Here are a small network's activations along a few directions, averaged over the inputs that share one value of a field.
Related values have similar rows: they may be neighbours, one step apart, or belong to one group.
In the rows, 500 means zero.
Strong random noise was added to every row along 14 fixed directions; ignore it. To show where, here is one row again and again, with new noise each time:
[464 539 363 378 638 703 393 441 336 357 345 656 313 492 358 574 582 496
 536 584 525 416 432 589 407 345 516]
[638 541 471 407 518 676 518 489 526 343 604 567 569 476 511 558 414 397
 413 603 381 384 503 492 398 553 483]
[736 515 673 679 391 505 711 558 620 566 837 481 490 477 410 328 242 554
 624 562 306 448 415 463 579 342 226]
[418 576 443 403 344 532 383 422 495 498 467 519 585 586 608 626 459 395
 370 710 588 754 531 417 575 517 369]
[221 479 429 464 664 421 250 455 429 586 286 557 390 493 431 375 620 521
 517 360 637 638 455 497 585 191 485]
[445 416 517 368 430 774 389 499 407 497 519 492 444 663 420 507 394 453
 631 552 452 441 480 602 284 449 323]
[370 545 379 395 512 339 448 501 454 513 463 387 501 461 449 360 582 541
 360 650 641 484 467 500 734 323 508]
[614 598 534 670 294 369 618 574 291 500 392 513 428 431 575 511 656 526
 751 337 694 599 602 524 488 373 734]
[535 622 382 418 365 462 389 472 597 618 543 254 389 561 638 282 422 740
 440 545 643 459 525 388 599 573 494]
[475 681 394 562 505 467 342 409 418 385 469 528 433 382 593 529 451 570
 441 581 617 713 543 399 627 341 520]
[619 487 545 626 465 521 532 569 612 609 631 477 432 557 513 368 369 533
 678 304 450 426 497 548 446 426 428]
[549 579 499 516 396 530 353 487 602 495 487 592 553 542 559 441 445 356
 662 314 651 530 564 587 312 346 467]
[609 393 502 569 566 623 627 551 471 355 519 597 559 531 516 733 468 360
 631 299 506 351 561 583 276 645 620]
[531 510 558 404 380 393 582 386 788 772 390 549 387 648 380 334 533 648
 567 525 723 457 314 350 547 521 215]
[465 363 460 823 643 607 559 482 440 442 657 512 465 574 605 911 202 558
 625 460 448 705 572 518 509 578 386]
[419 523 578 484 381 414 501 550 381 481 470 518 484 467 464 532 504 417
 500 538 399 619 466 485 645 540 408]


Field DERAT:
padof: [482 363 427 595 691 537 544 564 555 756 441 590 377 692 509 470 633 413
 496 302 394 552 461 553 579 382 602]
dami: [510 561 504 473 368 455 503 500 638 438 617 496 511 580 407 512 362 349
 443 559 557 496 390 496 630 566 250]
gufev: [515 806 530 356 490 332 436 333 636 360 356 649 473 187 369 481 504 607
 457 785 433 493 386 559 513 544 360]
lifo: [454 520 262 606 534 470 479 439 587 495 523 420 390 656 528 632 458 517
 386 566 751 581 506 553 684 589 531]
fef: [590 489 428 560 428 581 610 625 343 412 603 375 519 534 470 582 558 541
 561 633 551 377 608 708 433 500 657]
mumev: [277 416 495 441 482 418 358 415 415 505 303 452 538 548 463 503 622 523
 560 435 806 537 568 575 385 462 589]
gobu: [512 516 462 493 540 591 444 450 456 515 430 592 323 560 498 549 530 498
 443 505 421 569 455 411 558 605 514]
sogo: [392 511 336 441 577 579 281 528 585 491 494 423 409 586 427 382 459 432
 550 378 526 333 492 780 412 467 532]
tola: [403 364 789 568 489 414 604 588 256 541 596 300 529 338 368 284 450 709
 723 484 323 412 490 512 440 304 444]
res: [616 388 343 607 863 484 582 484 728 471 566 521 511 493 561 565 496 536
 368 322 489 225 548 547 487 672 755]
nesef: [526 438 472 618 508 448 596 602 473 551 491 555 661 507 615 600 681 348
 455 404 550 623 598 520 517 411 710]
sapun: [202 324 492 437 781 544 306 532 357 360 561 288 437 427 265 385 401 707
 486 527 435 267 441 649 486 447 404]
DERAT is arranged as a line.
Question: A walk along DERAT starts at gufev and steps to its neighbour sogo. Put dami, fef, tola, res in the order it reaches them.
Answer: res, tola, dami, fef
Question: How many steps from neighbour to neighbour lead from nesef to gobu, at the fewest?
Answer: 4

Field BOFOD:
feg: [493 469 658 559 500 680 460 402 413 427 410 756 343 541 415 580 425 374
 624 281 450 672 437 317 394 490 374]
getep: [485 442 558 519 466 560 596 553 527 826 480 429 402 636 517 374 579 565
 522 499 314 655 429 453 578 431 471]
vumu: [430 519 539 546 411 327 612 609 445 396 619 486 668 449 406 516 493 205
 376 552 430 612 475 555 757 434 452]
zusas: [637 420 417 558 566 561 677 477 551 489 660 461 765 538 705 771 424 517
 423 750 522 490 635 523 391 514 554]
ber: [393 464 482 525 361 581 401 516 441 534 742 162 548 596 528 377 252 732
 535 713 651 553 558 493 504 350 281]
did: [432 411 428 383 761 453 542 431 545 417 415 495 408 433 409 529 493 630
 393 448 472 227 389 405 549 744 538]
vozag: [535 477 568 382 428 474 638 405 323 208 522 339 635 387 447 496 577 553
 213 661 744 454 528 134 604 705 678]
vak: [570 604 500 543 295 430 530 463 336 424 362 500 552 417 714 682 601 516
 599 528 690 639 647 438 412 561 688]
lales: [329 444 611 630 459 424 416 566 345 486 623 455 466 482 434 518 350 485
 525 500 365 707 434 446 730 423 283]
sobe: [485 652 420 543 605 278 345 429 737 523 568 499 672 305 722 495 416 510
 278 616 365 610 601 544 643 508 537]
rulek: [463 460 587 553 394 410 536 618 303 387 497 484 486 465 380 491 585 378
 578 449 487 458 527 660 546 504 562]
sanel: [479 671 382 402 397 249 529 627 498 592 202 549 484 421 617 624 837 487
 486 494 468 507 565 701 599 784 783]
BOFOD is arranged as a line.
Question: A walk along BOFOD starts at rulek and steps to its neighbour vozag. Put feg, getep, vak, sobe in the order it reaches them.
Answer: sobe, feg, vak, getep
Question: Name the neighbours of sanel, in listed order.
Answer: vumu, ber
